These are the activations of a small neural network, seen along a few directions. Each row is one input.
Each table varies a few parts of the input and shows all the possible inputs, shuffled.
Descriptions start from the smaller parts, as in this example, which fits no table here: values(3) and (point or line(9) or (ring(5) and line(6))).
Shared parts are said once, and a part with two or three values counts as separate values.
In the rows, 128 means zero.

Other details of the inputs shift rows strongly along three fixed directions, in all tables alike. That doesn't count.

Rows:
x1: [128  59 156  92 188 138 119 125  65 131 133  99]
x2: [142 129 136 151 131 135 230  76  88 131 109 124]
x3: [ 49  89 160  96 138  40 106  67 153 107 206 140]
x4: [181 188 113 160 103 173 155 127 133 150  62 107]
x5: [155 183 106 205  74  99 133 156 165 129 171 148]
x6: [113 103 156 144 108 139 241  99 113 126 102 116]
x7: [117 149 120  86 157 148  52 113 144 181  70  90]
x8: [170  96 105 177 109  91 174 109  97  57 207 173]
x9: [126 141 168 126 135 164  81 167 129 211 115  71]
x10: [112 149 164 138 147 120  41 130 198 133 173 146]
x11: [113  76 174  76 183 158 117 100  76 105 120 110]
x12: [ 92  73 122  88 186 102 120  95  74 171 128 101]
x13: [139  98 135 130 113 184 205 105  67  76  97 140]
x14: [154 130 153 108 132 195  53 174  99 161 108  79]
x15: [163  74 115 154 129 153 212 125  75 117 108 126]
x16: [125 187  88 136 122 165 164 138 167 151  47 117]
x17: [ 97  75 176 123 182  92 103  83 146  96 214 167]
x18: [140  90  77 125 153 131 210 121  86 107  96 128]
x19: [128  89  74 158 138  80 183 115 137  68 191 186]
x20: [169 147  89 160 117 166 143 180 130 140  49 111]
x21: [172 176  96 205  85 111 123 153 160 121 168 157]
x22: [ 77 117 122 143 105  62 208  92 171  64 179 167]
x23: [113  95 120 156 137 116 229 132  91 136 101 123]
x24: [165 189 114 194  87 123 126 122 182 107 154 165]
x25: [128 146 128 106 155 125  28 125 196 107 169 145]
x26: [ 83 106  93 156 113  57 184  71 155  79 166 189]
x27: [136  67 185  93 177 163 129  84  90 136 135 104]
x28: [126 177 149 156  66 162 178 148 163 158  59  91]
x29: [189 175  95 171 102 161 152 159 111 165  77  99]
x30: [ 82 103  95 130 104  75 223 111  92 140  89 104]
x31: [110 168  72 144  83 115 154 159 142 174  48  94]
x32: [147 147 184  57 111  89  46 187 170 144 165 209]
x33: [117 146 113 106 134 131  15 167 145  96 188 142]
x34: [141 133 142 101 150 176  49 179 103 153  91  83]
x35: [134 174  71 148 120 152 160 168 144 165  61 109]
x36: [123 107  95 103 142 156 206 101  89  72  83 138]
x37: [171  95 105 182 114  86 177 104 104  68 207 175]
x38: [122  63 157 102 196 129 129 120  77 154 137 100]
x39: [155 163 161 125 119 141  21 122 148  98 191 136]
x40: [131  95  77 115 140 143 203 131  67  87  97 130]
x41: [146 167  77 150 102 132 110 139 197  63 128 174]
x42: [129 159 127 196  49 103 141 175 188 121 163 139]
x43: [ 90 169 155  79 147 146  87 135 166 183  88  69]
x44: [121 172 119 187  92 113 132 145 209 103 133 170]
x45: [185 178 109 185  85 129 115 122 175  87 148 163]
x46: [136 159 157  34 117  85  48 179 176 144 169 206]
x47: [141 151  46 176  92  90 102 149 177 110 134 169]
x48: [119 171  74 177  95  96 131 168 193 117 151 159]
x49: [124  86  64 119 124 122 187 114  57  96  83 133]
x50: [131 131 142 151 123 127 235  81  90 133 110 118]
x51: [132 183  86 135 126 168 160 140 164 145  44 119]
x52: [130 139 157 133 151 126  32 132 194 120 170 147]
x53: [117 149 119  72 142 164  38 123 120 147  67  92]
x54: [141  81 157 122 149  99  84 106  78  80 249 146]
x55: [124 102 124 122 131 166 202 111  72  67  81 144]
x56: [185 168 147  84  62 155 170 197 127 172  51 178]
x57: [104  88 148  68 203 138 134  81 104 138 126 107]
x58: [154 177  96  59  72 113 152 178 128 171  25 183]
x59: [155  79 117 158 131 149 219 124  80 130 113 126]
x60: [127  72 186  83 164 176 121  94  71 114 136 106]
x61: [140 160 123 168  75 158 172 179 141 174  74  89]
x62: [114 114  97 101 137 162 204 102  78  67  85 142]
x63: [ 70  93 158 101 176  77 114  78 157 103 221 156]
x64: [132 168 168 119 124 137  85 155 116 209 123  50]
x65: [111  63 116  74 178 113 105 101  61 140 123  99]
x66: [146 152  91 199 101 112 120 172 182 109 145 171]
x67: [105 155 124  90 157 145  57 113 146 188  71  92]
x68: [148 154  88 178  82 136  99 184 146  64 143 175]
x69: [107 145 164 113 139 137  82 174 138 198  99  63]
x70: [139 173 134 164  90 178 171 145 158 163  60 109]
x71: [136 147 176 115 148 187  75 132 146 189  98  88]
x72: [140  55 167  98 171 157 123 121  61 139 149  95]
x73: [176 157 119 150  94 200 145 146 139 124  50 115]
x74: [ 99 149 173 111 129 129  85 176 138 197  98  56]
x75: [ 92 161 190 100 131 142  88 145 160 182  84  65]
x76: [117 176  85 140  98 136 170 176 152 164  61  91]
x77: [ 96 149 117 102 143 121  63 147 128 211  88  75]
x78: [ 87  86 135  56 168 140 102  77  61 110 112 115]
x79: [131 158  48 160  72 111  85 160 142  73 133 176]
x80: [129  97 169 113 176 122 141  99  59 179 165  86]
x81: [178 126 155  70  95 105 236 134  61 141 102 188]
x82: [123  95  82 111 134 128 194  80  90  91  67 138]
x83: [126 100 177 109 145 116  84  76  88  61 236 159]
x84: [111  63 172 142 159  95 108 108 123 124 247 152]
x85: [140 131 151 135 111 154  17 171 134 105 200 141]
x86: [163 108 124 166 110 103 177  77 118  43 192 181]
x87: [120 116 135 182  82  52 206 112 121  90 214 147]
x88: [134 198 139 184  53  95 144 129 193 109 156 138]
x89: [118  71 129  70 194 134 121 117  71 130 137  97]
x90: [136 165  65 177 106 107 122 164 188 109 149 168]
x91: [ 85 105 104 155 102  48 204 122 149  79 194 159]
x92: [ 56  85 152  98 148  48 103  65 152 108 207 147]
x93: [105 111 201  94 157 117 153  75  89 163 151  76]
x94: [105  75 133  68 186 121 111  65  91 136 108 109]
x95: [175 177  93 184  65 135 102 164 123  75 167 162]
x96: [144 136 168 139 133 143  36 126 189 129 186 143]
x97: [121  71 174  81 190 150 121  94  87 115 118 108]
x98: [102 141 106 131 135  82  24 137 172 157 178 138]
x99: [133 132 101  93 153 139  43 145 118 183  80  81]
x100: [ 94 153 123 120 137  95  28 107 195 142 163 146]
x101: [163 154 106 175 100 178 158 173 131 170  71 109]
x102: [130 151 179 116 144 184  79 131 148 194 100  86]
x103: [123  92 113 156 145 125 224 128  89 134 100 129]
x104: [ 79  87 197  88 172 119 150  94 110 151 127  90]
x105: [138 135 155 128 149 129  26 133 191 107 165 147]
Description of these inputs: line(5) and (point or (values(2) and line(10))).
- Changing only the line(5) part turns x83 into x55. The same change can be made to x80. Which row results? => x103
- Changing only the line(5) part turns x1 into x89. The same change can be made to x52. Which row results? => x57
- Changing only the line(5) part turns x19 into x29. The same change can be made to x41. Which row results? => x86
- Which other rows does x13 become when the line(10) part takes its other values? List them by row number. => x6, x27, x28, x60, x70, x71, x73, x96, x102
- Which other rows does x63 become when the line(5) part takes its other values? List them by row number. => x26, x44, x50, x70
- Which other rows does x53 become when the line(10) part takes its other values? List them by row number. => x3, x7, x26, x67, x78, x82, x92, x94, x100

Rows:
x106: [152  77 131 165 138 103 135  61 101  61 219 150]
x107: [100 103 139  68 184 166  59  75 125  99  91  98]
x108: [131 125 161  53 150 147  85 140  72 143 143 110]
x109: [129  95 143  98 190 156  79 158  83 149 140 100]
x110: [ 95 103 167 114 183 120 104 138 125 179 136  74]
x111: [113  93 133  90 156 155 113 163  84 169 106 109]
x112: [139 169 120 136 119 136 222 130 158 158  60 146]
x113: [140 113 175  79 152 162  82 136  79 125 144  84]
x114: [ 58 107 113  59 177 104  73  90 137 140  91  83]
x115: [131 144  77 165  80 119 180 154  87 136  69 106]
x116: [130  64  75 165 154  94 166 105  96  99 187 176]
x117: [ 95 126 199 101 140 152 102 110 107 159 146  76]
x118: [ 98 120 165 127 180 147 141 133 125 179 114  71]
x119: [111  88 138 103 178 141  76 154  83 168 134 104]
x120: [144 186 146 174  57 155  59 156 190 109 145 135]
x121: [178 118  99 178 136 168 150 122 130 122  96 122]
x122: [137 161 111 111  86  88 170 126 127 152  83 134]
x123: [150 194 114 116  80 101  24 158 167 130 166 185]
x124: [129 147 111 137 106 130 217 158 151 152  61 130]
x125: [ 67 129 134  86 174 164 108  68 136 128  71  88]
x126: [127 121  99 122 104 114 165 167 131 150  83 152]
x127: [117 142 109 136  78 104 168 152 123 139  99 101]
x128: [118  88 187 127 174 167  86 120 115 156 129  91]
x129: [159  94 138 109 203 165  77 122  99 150 141  89]
x130: [ 93 110 149 151 112  87 205  96 127  84 199 142]
x131: [110 120 146  68 122 116 117 137  79 176 101  98]
x132: [131 155 100 124  69 108 202 149 120 145  62 116]
x133: [185 163 125 128  84 158 186 115 107 111  56 147]
x134: [158 199 161 142  73 128  31 127 202 120 159 173]
x135: [106 122 166 117 129  60 177  66 138  95 214 179]
x136: [121 180 114 168  78  78  32 173 192 134 173 116]
x137: [ 94  90  63 107 158 108 149  79 114  23 151 183]
x138: [172 187 112 173  89 147  49 177 161  87 151 129]
x139: [112 122 178  67 177 107 112 118 138 192 122 115]
x140: [115 122 197  80 174 142 108 101 136 183 123 126]
x141: [100 102 175 131 112  89 167  78 130  80 216 174]
x142: [115 130 167 127 164 149  92  78 103 173 151  64]
x143: [165 139 164  60 150 154 112 114  77 139 101 115]
x144: [136  52 149 166 154 109 142 105 122  57 206 170]
x145: [ 90  71 147 143 142  67 173 118 151  95 213 161]
x146: [164 145 130 143 104 166 195 121 141 138  48 162]
x147: [155 102 188  69 175 154  88 111 118 155 115 132]
x148: [165 121 118 158 103 182 188 158 128 111  62 129]
x149: [123 174 114 178  98 143 210 133 122 135  82  88]
x150: [138 153  86 188 136 150 211 124 150 159  80 101]
x151: [134 173 103 185 127 102  45 155 225 155 176 125]
x152: [142  91  97 149 147  93 133  89  81  67 231 159]
x153: [108 117 186  94 158 163 140 125 129 176 102 108]
x154: [ 72 107 100  56 182 141  55  98 103 124  97 111]
x155: [140 121 155 134 148 171 108  80  87 161 115  68]
x156: [188 155  75 168 111 170 175 125  89 107  81 103]
x157: [116 196 138 155  74  99  46 172 209 131 180 121]
x158: [107 110 151  78 138 138  79 142  67 157 143  95]
x159: [127 120  81 148  94 131 192 177 119 148  59 129]
x160: [119 156 116 165 101 115 172 138 122 134 106  91]
x161: [174 210 105 120  82 126  55 167 162 113 142 179]
x162: [ 78 202  98 139 125 117  32 119 252  95 140 138]
x163: [111 145 183  63 150 101 107 101 114 181 130  99]
x164: [137  56 142 132 153 111 150 126 119  51 211 179]
x165: [152 149  92 149 109 152 148 158  80 105 109 117]
x166: [122 201 144 135  75  92  51 165 212 135 174 140]
x167: [ 97 106 155  80 131 112  84 139  81 169 136  83]
x168: [155 166 115 122 112 134  35 200 192 115 170 181]
x169: [166 156 121 169 126 144  25 190 191  96 171 148]
x170: [157 123 109 188 130 170 154 111 140 137  96 121]
x171: [132 169 104 176 118 133 177 103 133 146 118  89]
x172: [147 146  54 170  91 120 177 128  91 150  75 102]
x173: [118  85 176 130 107 101 155  75 120  67 208 179]
x174: [125 117 156  72 150 153  82 146  67 138 149  91]
x175: [124  82  92 152 136  77 131  84  79  86 225 163]
x176: [170 128 119 120 124 164 163 165 129 107  89 152]
x177: [117  65  87 168 149  58 183  97 131 114 183 148]
x178: [123  61 123 126 152 103 149 136 108  64 217 187]
x179: [113 142 130 154 122 143 192 152 161 143 104 116]
x180: [140 133  97 115 111 104 163 148 131 159  73 167]
x181: [131  80 108 113 137  81 176 111 104  97 167 221]
x182: [101  62 110 163 137  57 186 123 127 100 177 152]
x183: [138 184 115 123  72 114  26 180 168 124 170 169]
x184: [142 114 195  71 140 157  86 114  94 136 131 101]
x185: [121  95 200  86 161 165  97 119 127 162 124 117]
x186: [144 182 108 133  90  83  74 174 221 159 120 170]
x187: [129 203 135 196  75 139  67 153 191 121 151 121]
x188: [ 62 103 103  58 176 114  61  94 118 137  90  99]
x189: [ 95 143 196  75 149 128 117 112 121 172 145  84]
x190: [ 99  95 149 136 139  88 213 107 156 100 184 176]
x191: [ 85 113 135  86 168 176  95  67 127 115  63  95]
x192: [169 144 114 175  89 171 178 135  95  99  70 105]
x193: [131 133  96 129  96 114 205 167 145 156  55 132]
x194: [171 164 137 148  91 155  62 178 208 111 129 169]
x195: [128 176 132 199 104 144  74 168 212 132 144 138]
x196: [109  97 120 164 139  57 157  69 123  98 226 133]
x197: [159 138 135 146  85 166 154 137 111  98  99 115]
x198: [100  93 146  92 151 119 131 155 118 185 100  80]
x199: [123  93 105 118 173 125 108 129  94 195 105  84]
x200: [118  70 110 120 129  92 177 131 107  89 176 206]
x201: [ 95 103 194 106 167 159 107 127 131 170 137  92]
x202: [138 137 107 188 136 157 170 112 147 149 104 115]
x203: [189 146 104 121 123 162 190 148 122 116  54 165]
x204: [148 148 123 185  83 171 184 123 104 113  71 105]
x205: [151 119 141  59 176 153 116 142  89 163  97 138]
x206: [108  83  81 111 160 117 151  68 124  11 145 175]
x207: [147 162  89 118  75 107 187 134 100 149  54 148]
x208: [ 80 154  73 122 133 122 156  98 166 103  58 114]
x209: [176 159 111 122  88 167 186 151  99  98  70 133]
x210: [131 122  73 169 107 126 183 172 112 148  60 121]
x211: [117  89  91 164 120  52 177  80 108 104 191 132]
x212: [138 155 154 172  94 152  36 169 220 119 164 154]
x213: [122 151 188  82 138 145 132  88 104 173 102 107]
x214: [134 142  87 155  96 136 145 154  80 123 104 121]
x215: [147  72  79 160 166 109 169 109  96  80 194 172]
- Describe the family of inputs behind these rows. => ring(10) and (point or (values(2) and line(5)))
- Changing only the ring(10) part turns x185 into x126. The same change can be made to x170. Which row results? => x199
- Changing only the ring(10) part turns x128 into x110. The same change can be made to x212. Which row results? => x145
- Changing only the ring(10) part turns x146 into x203. The same change can be made to x134. Which row results? => x143
- Which other rows does x193 become when the values(2) part takes its other values? List them by row number. => x132
- List by row number the other rows that have the ring(10) part in common with x195. => x117, x125, x140, x141, x142, x153, x187, x201, x202, x213
- Start at x138 and move only the ring(10) part, one step at a time. The first step leads to x192. Which rows follow, in order? => x204, x187, x149, x160, x136, x115, x214, x165
- List by row number the other rows that have the ring(10) part in common with x108. => x109, x137, x152, x161, x165, x168, x174, x178, x205, x215
